A small network was trained on invented records. Each row is its activation on one of them, seen along a few directions.
After each row come some of the record's fields: D, F, J, T, B, N, C.
A field that a record lacks is left out.
The largest differences between rows may come from other fields.
In the rows, zero is written as 500.
Strong random noise was added to every row along 12 fixed directions; ignore it. To show where, here is one row again and again, with new noise each time:
[601 272 540 627 555 405 264 419 374 704 481 500 346 717 309 643 516 580
 487 563 522 302 554 649 488 347 626 643 447 349 417 459 389 500 492 530]
[597 333 374 475 477 787 334 446 639 489 398 370 647 514 466 500 477 687
 594 384 436 306 615 744 352 496 701 413 522 646 535 619 797 330 554 620]
[584 455 507 638 513 376 447 383 484 624 498 580 405 534 431 599 404 463
 532 624 461 487 399 562 432 411 533 636 550 507 381 640 398 413 432 453]
[394 627 375 416 389 675 528 447 741 306 384 418 526 404 605 516 490 532
 559 334 569 633 416 406 495 651 453 503 598 571 633 649 553 357 308 402]
[483 605 433 444 344 547 563 519 653 440 553 426 620 420 534 454 467 484
 501 569 456 748 426 491 496 670 530 371 597 582 392 595 506 474 485 339]
[311 385 512 410 611 445 577 347 467 449 470 560 445 663 511 626 351 590
 585 326 372 396 575 561 509 422 382 663 399 633 712 486 493 472 491 582]
[631 541 601 683 401 722 351 572 669 459 651 440 538 395 371 385 694 443
 504 454 601 414 537 449 432 659 596 429 533 342 574 355 431 428 616 574]
[589 439 674 604 598 546 428 312 344 512 533 446 391 585 344 489 508 445
 465 443 673 369 467 377 374 414 572 546 518 419 550 410 393 524 489 711]
[597 316 374 433 525 633 258 476 525 510 276 417 448 641 473 567 542 762
 554 370 556 273 551 504 439 383 604 608 436 366 656 508 544 393 371 605]
[415 321 443 390 665 571 443 378 507 410 549 479 420 579 314 508 492 645
 575 346 669 439 576 491 402 529 718 609 561 559 724 307 450 508 428 584]
[554 676 623 384 407 320 698 444 288 477 534 471 647 564 596 355 286 457
 368 718 305 768 317 176 382 420 273 376 427 463 393 544 256 628 535 625]
[670 411 578 675 408 568 421 431 599 537 612 436 593 394 355 470 525 634
 540 573 402 489 436 513 316 572 618 552 594 571 419 555 459 354 616 535]
[572 441 539 342 519 613 657 357 610 468 562 397 643 510 593 494 470 710
 696 401 426 553 428 430 514 630 606 572 631 774 572 467 713 388 549 416]
[463 673 369 372 492 584 673 565 656 407 513 588 593 416 671 420 393 280
 588 494 496 629 493 551 538 586 502 283 520 629 514 590 667 503 491 414]

[489 425 723 708 403 663 385 375 538 586 514 397 444 649 465 675 629 444
 527 298 466 255 608 667 651 502 381 554 413 445 536 530 618 398 649 519]
(D d1; F f2; J j1; T t1; N n2)
[679 451 596 448 521 398 657 625 449 552 490 597 531 506 677 483 538 586
 631 499 333 406 483 357 613 413 354 515 308 440 539 452 553 532 709 501]
(D d1; F f1; J j1; T t1; N n2)
[366 510 490 433 469 541 447 266 482 457 547 331 502 562 380 523 403 551
 469 488 578 679 454 529 415 557 552 538 655 582 443 547 425 448 372 474]
(D d2; F f1; J j1; T t1; N n2)
[687 378 317 313 616 321 665 562 400 593 375 642 573 543 608 500 368 622
 569 688 416 569 420 467 500 372 660 476 500 647 427 590 597 574 466 417]
(D d2; F f2; J j1; T t2; B b2; N n1; C c1)
[556 401 495 491 551 371 718 552 436 506 388 632 429 412 624 596 488 472
 585 472 479 490 453 476 598 397 440 460 390 597 439 675 643 574 572 408]
(D d2; F f1; J j2; T t2; B b3; N n2)
[372 557 447 473 504 492 438 498 515 551 563 393 471 518 457 539 519 376
 451 538 611 619 563 735 585 607 621 399 612 534 286 491 567 565 422 330]
(D d2; F f1; J j3; T t1; N n1; C c2)
[584 716 520 573 383 631 336 454 429 443 343 388 589 512 518 355 458 451
 268 590 555 489 366 304 323 432 430 440 587 372 479 600 411 454 314 723]
(D d1; F f2; J j3; T t2; B b3; N n1; C c1)
[691 368 408 466 246 516 311 781 645 459 389 321 501 303 480 483 812 860
 491 508 623 633 444 334 536 600 614 488 492 250 357 479 518 481 491 226]
(D d2; F f2; J j3; T t2; B b3; N n2)
[443 447 421 418 527 541 496 527 446 520 481 442 473 595 451 525 524 396
 462 482 609 534 620 623 587 524 599 288 445 460 448 487 533 653 516 477]
(D d2; F f1; J j2; T t2; B b2; N n2)
[579 468 335 335 501 360 685 736 538 403 348 594 510 316 661 458 512 665
 578 521 416 618 438 294 513 488 436 440 367 487 523 585 487 573 544 425]
(D d1; F f1; J j3; T t1; N n2)
[515 518 579 525 497 428 628 428 413 476 501 500 569 513 503 488 397 517
 453 541 350 554 439 388 427 497 408 486 460 570 505 553 362 512 587 635]
(D d2; F f2; J j1; T t1; N n1; C c1)
[543 509 264 326 538 401 413 607 457 495 343 462 452 464 506 463 474 601
 456 627 624 654 435 439 423 438 628 462 537 379 386 558 417 565 277 420]
(D d1; F f1; J j3; T t1; N n2)
[397 587 690 557 513 470 617 440 506 413 674 569 475 434 484 462 519 412
 517 415 517 529 474 366 503 533 348 619 516 536 640 358 438 490 570 516]
(D d2; F f2; J j3; T t2; B b6; N n2)
[346 454 493 513 311 590 408 347 422 408 273 168 537 505 458 596 483 647
 293 400 517 601 485 558 444 541 448 380 555 607 290 780 586 517 390 523]
(D d1; F f1; J j3; T t2; B b3; N n1; C c1)
[547 417 429 510 573 492 420 490 568 528 518 551 429 514 424 522 513 603
 597 506 506 434 496 483 439 496 580 640 504 434 606 455 368 437 438 513]
(D d1; F f1; J j2; T t1; N n2)
[218 373 650 500 556 489 561 251 423 506 754 333 483 636 258 612 464 483
 473 406 515 618 630 724 541 668 595 495 591 715 435 375 439 600 605 461]
(D d2; F f1; J j2; T t1; N n2)
[446 435 424 426 499 628 469 555 577 370 507 417 499 427 356 456 635 607
 450 416 709 577 525 424 467 643 713 452 614 542 593 398 522 583 436 450]
(D d1; F f2; J j2; T t2; B b2; N n2)
[591 474 406 412 450 469 543 604 689 455 563 558 655 377 526 416 510 842
 615 583 269 595 409 301 376 591 499 713 545 560 684 430 373 358 510 454]
(D d1; F f2; J j2; T t2; B b2; N n2)
[456 588 295 444 451 645 478 698 719 396 485 651 649 435 598 395 421 426
 569 465 296 429 658 626 424 502 383 350 320 443 734 537 510 397 605 638]
(D d2; F f2; J j1; T t1; N n2)
[426 550 417 430 578 422 576 404 465 463 352 533 343 558 548 588 487 444
 485 468 736 597 363 383 640 509 558 589 641 542 505 573 479 562 214 329]
(D d1; F f1; J j1; T t2; B b3; N n1; C c1)
[496 591 395 403 506 612 442 483 562 451 600 452 663 433 466 336 382 486
 494 587 483 598 526 594 304 546 626 396 621 598 471 466 563 426 484 585]
(D d2; F f2; J j3; T t1; N n1; C c1)
[529 494 471 264 421 466 737 611 508 393 403 419 615 428 676 481 546 706
 533 451 420 700 427 248 587 576 420 422 441 582 531 528 584 585 556 384]
(D d2; F f2; J j2; T t2; B b2; N n2)
[443 255 454 379 632 455 604 422 457 411 480 539 466 409 457 542 412 680
 637 350 513 458 564 571 379 398 588 556 468 738 560 517 712 490 583 531]
(D d2; F f2; J j3; T t2; B b3; N n2)
[428 612 612 449 534 526 604 463 583 481 629 486 551 490 628 485 494 497
 622 411 384 489 504 494 568 583 366 602 515 589 580 405 573 428 553 463]
(D d1; F f1; J j3; T t1; N n2)
[380 547 381 368 404 440 587 716 575 339 500 549 556 386 551 421 543 538
 450 501 497 696 533 419 558 583 421 385 425 450 547 464 438 613 498 371]
(D d2; F f1; J j1; T t2; B b3; N n2)
[403 542 198 264 431 534 437 634 581 365 311 360 580 441 527 448 492 694
 401 535 553 726 488 475 450 603 609 385 575 505 455 595 480 554 275 399]
(D d1; F f1; J j3; T t2; B b2; N n1; C c1)
[508 703 531 440 638 532 782 470 577 507 673 683 539 475 673 424 420 152
 667 504 522 541 493 525 643 579 481 400 561 669 573 444 652 515 581 431]
(D d2; F f1; J j1; T t2; B b2; N n2)
[598 681 588 469 469 571 530 499 533 448 467 407 580 417 682 388 544 567
 533 467 472 504 370 243 473 542 372 564 542 436 557 457 494 399 440 571]
(D d2; F f1; J j3; T t2; B b2; N n1; C c1)
[511 726 430 409 575 494 470 265 486 624 555 587 559 643 598 437 226 367
 548 704 448 579 335 476 391 382 478 678 702 562 542 532 456 316 229 539]
(D d2; F f2; J j2; T t2; B b3; N n2)
[180 491 618 533 526 473 729 380 532 313 557 470 460 422 505 619 497 479
 493 254 475 571 543 526 592 675 358 559 515 761 598 522 512 540 520 457]
(D d2; F f1; J j2; T t2; B b3; N n1; C c1)
[616 495 525 566 502 300 694 598 355 421 447 653 430 283 474 425 483 403
 412 615 572 631 377 229 387 393 440 388 423 477 421 608 375 660 580 549]
(D d2; F f2; J j3; T t2; B b2; N n2)
[455 506 519 521 530 528 597 491 553 404 640 532 531 327 449 421 491 440
 541 485 557 586 491 502 410 585 570 438 567 618 494 475 524 512 541 498]
(D d1; F f1; J j2; T t2; B b2; N n2)
[673 377 542 620 487 450 409 466 450 602 467 507 495 530 431 519 529 660
 493 598 451 392 428 469 457 439 578 625 541 490 425 533 460 451 513 519]
(D d1; F f1; J j1; T t2; B b3; N n1; C c1)
[564 519 397 578 386 578 466 594 551 324 290 544 523 239 516 422 500 511
 410 469 568 495 434 390 280 379 435 398 467 500 511 765 599 457 434 595]
(D d1; F f2; J j3; T t2; B b3; N n2)
[539 455 330 694 493 351 250 518 453 615 352 602 341 453 355 586 439 442
 367 706 577 478 435 631 341 331 594 592 548 357 320 705 322 445 263 493]
(D d2; F f2; J j2; T t2; B b3; N n1; C c1)
[512 381 335 343 581 490 546 533 492 416 465 494 481 367 429 457 464 593
 548 499 638 625 500 479 362 489 706 409 539 584 478 518 565 555 467 485]
(D d2; F f2; J j2; T t1; N n2)
[624 369 455 473 569 332 523 614 268 515 506 535 615 409 385 350 357 559
 377 711 375 529 555 547 217 340 614 280 387 545 295 514 454 662 694 733]
(D d2; F f2; J j3; T t1; N n1; C c1)
[262 595 411 227 585 525 677 409 436 328 419 515 558 547 636 459 257 438
 499 382 450 591 532 476 420 415 354 405 438 676 650 566 613 560 409 630]
(D d1; F f2; J j2; T t1; N n2)
[429 602 541 405 506 623 497 216 387 441 421 216 429 611 437 529 505 435
 387 434 829 701 362 327 510 599 613 440 724 513 428 552 440 567 214 482]
(D d1; F f1; J j2; T t2; B b2; N n2)
[413 545 498 700 421 587 354 477 559 457 530 470 496 391 340 492 500 343
 374 502 564 493 558 691 359 521 532 410 560 510 406 608 493 452 503 561]
(D d2; F f2; J j3; T t2; B b5; N n1; C c2)

Which values does each new row have?
[798 542 420 499 600 558 492 618 546 594 319 628 427 502 712 509 584 408
 644 492 611 297 441 418 613 398 567 501 448 349 561 537 649 426 430 486]
(D d2; F f2; J j1; T t1; N n1; C c1)
[461 620 326 406 323 511 527 483 687 429 478 487 636 421 581 469 362 578
 533 600 336 764 390 449 410 580 406 505 564 554 504 687 407 340 392 391]
(D d2; F f2; J j1; T t1; N n2)
[476 528 543 341 566 479 744 626 521 329 596 497 576 316 567 379 561 538
 558 402 551 639 508 342 506 630 537 392 497 627 556 338 593 617 638 462]
(D d2; F f2; J j3; T t1; N n1; C c1)
[670 451 549 673 456 631 494 619 634 365 587 507 527 137 375 346 696 574
 525 469 638 475 449 341 318 616 645 456 587 525 518 476 537 465 623 550]
(D d1; F f1; J j3; T t2; B b3; N n2)
[577 502 317 447 592 456 380 545 543 552 510 591 501 542 444 422 428 601
 548 650 447 496 472 437 378 485 604 609 515 352 623 403 215 422 387 605]
(D d2; F f1; J j2; T t1; N n1; C c1)
[458 617 503 499 499 689 385 425 648 508 633 428 625 591 489 431 473 517
 558 470 395 438 556 597 482 641 518 565 590 501 637 370 443 323 517 602]
(D d2; F f1; J j1; T t1; N n1; C c1)
[574 656 605 615 479 457 566 573 465 568 545 546 483 487 550 472 582 287
 416 597 541 527 438 396 611 560 459 436 519 411 432 451 419 578 525 472]
(D d2; F f2; J j2; T t2; B b2; N n1; C c1)
[618 534 429 626 504 472 519 546 544 460 537 586 410 290 388 427 516 292
 474 615 723 622 412 446 381 555 688 346 596 475 359 580 418 554 456 455]
(D d1; F f2; J j1; T t1; N n1; C c1)
[502 457 420 423 619 492 522 419 427 445 268 521 362 514 594 581 432 521
 561 376 605 409 445 419 460 338 456 556 434 476 581 656 544 484 315 578]
(D d1; F f1; J j2; T t1; N n2)
[517 637 612 714 443 530 592 344 631 585 618 514 584 391 537 560 441 388
 554 584 333 540 378 642 502 615 454 608 705 772 348 713 599 306 546 399]
(D d1; F f1; J j3; T t2; B b2; N n2)
[772 410 626 662 418 615 434 426 450 536 351 329 438 387 495 549 694 586
 494 447 693 420 359 336 478 473 583 491 563 430 351 664 619 446 466 491]
(D d2; F f1; J j2; T t2; B b3; N n2)
[205 462 523 531 510 406 750 479 615 230 537 568 418 287 443 573 508 570
 511 275 457 630 508 340 464 681 338 616 471 709 734 507 338 540 527 485]
(D d1; F f2; J j2; T t2; B b2; N n1; C c1)
[478 679 344 240 466 488 416 524 380 502 544 452 729 648 474 252 298 548
 312 800 423 747 436 352 305 445 547 396 579 396 521 366 266 572 336 654]
(D d2; F f2; J j2; T t2; B b3; N n2)
[401 410 439 336 532 396 522 646 409 431 370 477 361 527 557 542 580 566
 487 376 608 503 591 430 623 439 428 427 314 352 522 427 511 694 478 437]
(D d1; F f1; J j3; T t1; N n2)
[504 571 433 540 400 631 552 505 635 464 429 491 569 387 612 516 490 407
 542 469 476 535 470 587 531 548 465 374 529 595 444 728 678 413 493 430]
(D d2; F f1; J j2; T t2; B b3; N n2)
[553 543 289 364 433 573 348 660 570 558 474 416 563 506 498 432 539 475
 460 636 604 633 544 623 512 553 705 298 552 374 347 478 563 540 412 372]
(D d2; F f2; J j2; T t1; N n2)
[732 415 598 583 352 420 499 818 532 682 551 517 571 472 617 526 694 556
 555 595 256 402 599 577 691 512 412 376 253 319 321 445 590 552 857 377]
(D d2; F f2; J j2; T t1; N n2)
[474 453 489 451 405 677 412 533 648 497 615 339 596 544 452 477 619 621
 560 422 458 515 617 574 572 700 572 430 497 451 558 357 498 455 615 466]
(D d2; F f1; J j2; T t1; N n2)
[440 502 381 452 416 525 439 685 554 502 466 538 564 509 558 479 464 421
 484 502 363 460 682 722 530 452 409 288 306 421 462 542 599 533 650 520]
(D d2; F f2; J j3; T t1; N n2)
[529 632 491 362 477 643 495 421 425 479 381 415 566 633 603 421 449 432
 423 492 620 512 433 384 535 444 507 395 580 507 524 518 654 536 378 556]
(D d1; F f2; J j3; T t2; B b3; N n2)
